Each row below is a small network's average activation on inputs in which a field has the value named, seen along a few directions.
Values that are neighbours, or in one group, have similar rows; names and order tell nothing.

Other fields shift rows strongly along one fixed direction, in all tables alike. That doesn't count.

Field Topab:
f1: [  5.6 -26.3 -45.6  -1.0  -2.9  -9.5  16.9  -3.7 -33.2   4.8  -3.0]
f5: [ -5.4  35.7  34.2  22.9 -16.3  -9.4   0.9  17.2  -1.6  16.6   6.7]
f6: [-13.3  -8.7  -3.0 -16.0 -10.4 -19.7  22.6 -12.6   5.9 -15.7 -17.3]
f4: [-14.7   0.3  -2.4 -12.5  21.9   5.2 -23.6  13.7  24.6 -33.2  -7.7]
f3: [-18.8  11.5  54.7 -32.4   2.1 -53.2  10.0 -12.1  48.5 -79.9 -20.1]
f7: [ 19.4 -12.3 -23.8  11.5  24.2  53.3 -12.0  -8.0 -15.2  45.6  15.9]
f2: [ 27.3  -0.3 -14.0  27.5 -18.5  33.3 -14.7   5.6 -28.9  61.9  25.5]
Topab is arranged as a star with 3 arms.
Which values are neighbours of f2? Give them in the order they are listed.
Answer: f5, f3
Which values are neighbours of f1? Give them in the order they are listed.
Answer: f6

Field Lovik:
e4: [ -1.6 -15.2  34.5 -39.1   9.3 -49.2  21.2 -29.7  41.2 -70.9 -19.0]
e1: [  5.0 -25.9 -58.0   9.3   7.0  26.7 -16.2  -6.1 -23.2  32.9  -3.5]
e3: [ 10.6  -3.0 -10.9  16.5  14.3  44.7 -19.6  18.8   1.5  37.2  13.6]
e6: [-33.0  26.3  57.2 -26.9 -20.0 -66.6  33.8 -12.2  37.8 -59.6 -30.1]
e5: [ 36.1  -6.7 -44.5  22.7 -36.3  30.3 -11.4  19.7 -51.1  79.3  34.1]
e7: [ 10.7  -2.0 -12.1  34.9  -6.1   6.8  21.3  -4.1 -45.0  42.1   7.6]
e9: [-19.0  13.6  45.1  -2.1   4.0   2.1 -12.5  -6.3  26.5 -38.7  -9.8]
e2: [ 10.3  14.9   8.6   7.5  16.9  14.5 -20.7   4.6  10.7  11.9  15.3]
e8: [-19.2  -1.9 -20.0 -22.7  10.8  -9.2   4.2  15.2   1.6 -34.2  -8.1]
Lovik is arranged as 3 separate groups.
List the group mates of e5, in the order listed.
Answer: e6, e7
List the group mates of e4, in the order listed.
Answer: e1, e8
